Each row below holds a small network's activations on one input, seen along a few directions.
Each table varies a few parts of the input and shows all the possible inputs, shuffled.
A made-up example of a description, with smaller parts first: one of 8 places around a ring, together with either a single point or one of 9 places along a line or (one of 2 separate values, together with one of 6 places along a line).
Shared parts are said once, and a part with two or three values counts as separate values.
In the rows, 128 means zero.

Other details of the inputs vary at random and push rows far along two fixed directions, the same in every table; ignore that.

Rows:
x1: [107 121 143 136 79 92 187 164 147 94 163 141 146]
x2: [142 221 81 177 142 116 16 79 155 123 103 126 125]
x3: [130 102 227 42 123 141 74 106 127 163 166 73 128]
x4: [181 205 84 176 187 176 66 87 149 151 102 121 94]
x5: [97 79 189 47 138 178 101 104 83 165 126 30 122]
x6: [152 134 140 149 128 148 208 153 109 105 136 177 139]
x7: [119 81 181 6 157 144 91 141 143 148 130 81 96]
x8: [108 100 100 180 103 115 200 167 144 118 136 163 122]
x9: [125 58 204 56 146 164 88 104 122 196 142 85 102]
x10: [85 84 121 140 94 110 186 134 61 92 117 116 144]
x11: [92 195 49 169 148 151 98 118 131 130 89 69 105]
x12: [157 216 83 186 147 157 50 90 159 181 104 122 125]
x13: [135 87 146 108 118 107 183 143 102 88 124 174 139]
x14: [120 83 111 178 103 105 172 133 113 112 126 180 135]
x15: [121 80 145 142 83 80 162 143 114 119 131 162 163]
x16: [158 219 98 154 163 158 80 112 139 139 132 144 138]
x17: [129 191 63 172 128 124 76 126 179 156 103 120 120]
x18: [124 84 192 11 148 109 58 111 114 141 142 103 139]
x19: [119 147 106 141 110 102 195 178 140 90 156 171 154]
x20: [137 109 107 161 122 110 212 167 143 91 135 156 119]
x21: [149 93 119 156 121 100 187 129 112 86 124 173 132]
Description of these inputs: one of 3 separate values, together with either a single point or one of 6 places around a ring.
Question: Changing only the choice among 3 separate values turns x10 into x5. The same change can be made to x15. Which row results?
Answer: x12
Question: Change only the place on the ring of 6 in x8. List by row number the other rows that result.
Answer: x1, x7, x17, x19, x20
Question: Change only the place on the ring of 6 in x9. List by row number the other rows that result.
Answer: x3, x4, x6, x12, x16

Rows:
x22: [126 161 112 111 133 122 62 110 145 136 118 110 131]
x23: [119 95 149 87 134 119 104 132 139 139 138 124 119]
x24: [116 121 150 82 126 120 120 144 144 128 143 97 128]
x25: [145 120 120 166 109 115 180 139 123 114 128 178 149]
x26: [123 139 103 124 157 144 96 111 118 135 104 111 114]
x27: [121 143 117 140 132 138 66 95 121 151 108 88 118]
x28: [126 138 112 108 161 155 99 115 132 135 109 86 96]
x29: [145 156 134 139 138 142 103 106 124 132 128 140 137]
x30: [133 156 80 191 117 110 142 134 143 100 119 179 133]
x31: [100 86 164 78 126 138 107 122 113 161 132 78 126]
x32: [103 103 151 98 120 141 127 131 119 152 129 88 119]
x33: [119 149 112 127 121 112 117 138 138 124 132 130 143]
x34: [150 161 98 176 134 133 151 139 143 125 120 162 127]
x35: [143 134 159 102 141 152 124 129 131 135 148 114 122]
x36: [133 143 93 166 139 129 115 109 109 111 101 131 122]
x37: [95 43 188 93 85 115 186 142 91 129 149 111 149]
x38: [124 113 122 117 139 137 110 112 108 127 107 114 120]
x39: [118 51 180 88 101 90 158 142 117 112 150 142 133]
x40: [122 172 92 171 112 108 160 154 143 103 126 153 144]
x41: [147 164 122 144 143 146 115 115 126 136 135 144 135]
x42: [119 99 163 77 111 100 102 125 124 129 141 108 137]
x43: [114 94 123 142 110 123 220 161 98 97 129 151 135]
x44: [157 154 117 138 150 132 65 93 142 149 108 127 115]
x45: [128 142 106 142 135 126 137 142 157 117 130 139 114]
x46: [137 127 161 108 131 145 138 132 121 136 147 133 132]
x47: [150 141 124 116 155 142 80 110 143 158 120 123 119]
x48: [150 168 122 162 134 131 112 101 122 123 128 151 136]
x49: [114 148 97 178 111 139 176 144 129 119 129 122 127]
x50: [122 118 112 165 105 105 202 167 137 97 140 178 134]
x51: [142 99 158 106 128 131 167 147 136 130 142 129 124]
Question: Changing only one part turns x41 into x29. The same change can be made to x26. Which row results?
Answer: x38
Question: Describe the family of inputs behind these rows.
Answer: one of 5 places along a line, together with either one of 2 separate values or one of 4 places along a line
Question: A walk changes only the place on the line of 5. It starts at x49 and steps to x32. List the rest of the walk in order.
Answer: x31, x37, x27
Question: Change only the choice among 2 separate values in x36. List by row number the other rows that result.
Answer: x27
Question: Change only the choice among 2 separate values in x49. List by row number the other rows that result.
Answer: x28

Rows:
x52: [129 152 87 204 115 126 161 124 119 112 116 158 136]
x53: [151 149 142 111 148 135 87 115 150 135 137 126 119]
x54: [158 174 101 192 119 119 162 135 140 105 134 182 143]
x55: [132 160 78 188 132 135 169 133 118 103 114 155 129]
x56: [133 147 132 108 138 126 78 117 146 137 134 131 122]
x57: [124 139 127 125 138 148 93 108 119 149 120 99 124]
x58: [128 124 119 122 146 142 91 108 124 139 108 109 110]
x59: [127 145 126 115 146 155 101 113 121 142 116 101 118]
x60: [119 37 206 52 115 126 167 156 129 153 161 116 125]
x61: [104 97 147 117 103 120 194 158 110 109 141 124 141]
x62: [149 146 138 111 147 130 83 113 136 143 127 131 126]
x63: [118 137 110 110 147 138 98 122 133 133 114 94 110]
x64: [138 142 128 105 143 123 78 115 144 137 126 133 129]
x65: [117 127 112 118 138 130 89 118 135 135 109 99 109]
x66: [119 156 80 199 108 115 157 132 130 110 116 146 135]
x67: [100 74 175 75 108 122 140 138 111 140 145 87 135]
x68: [132 71 167 125 84 87 229 169 111 93 159 185 167]
Question: Describe the family of inputs behind these rows.
Answer: either a single point or one of 6 places along a line or (one of 2 separate values, together with one of 5 places around a ring)
Question: A walk changes only the place on the line of 6. It starts at x56 and steps to x64. List the rest of the walk in order.
Answer: x68, x62, x54, x53
Question: A walk changes only the place on the ring of 5. It starts at x65 and steps to x63. List the rest of the walk in order.
Answer: x61, x67, x66
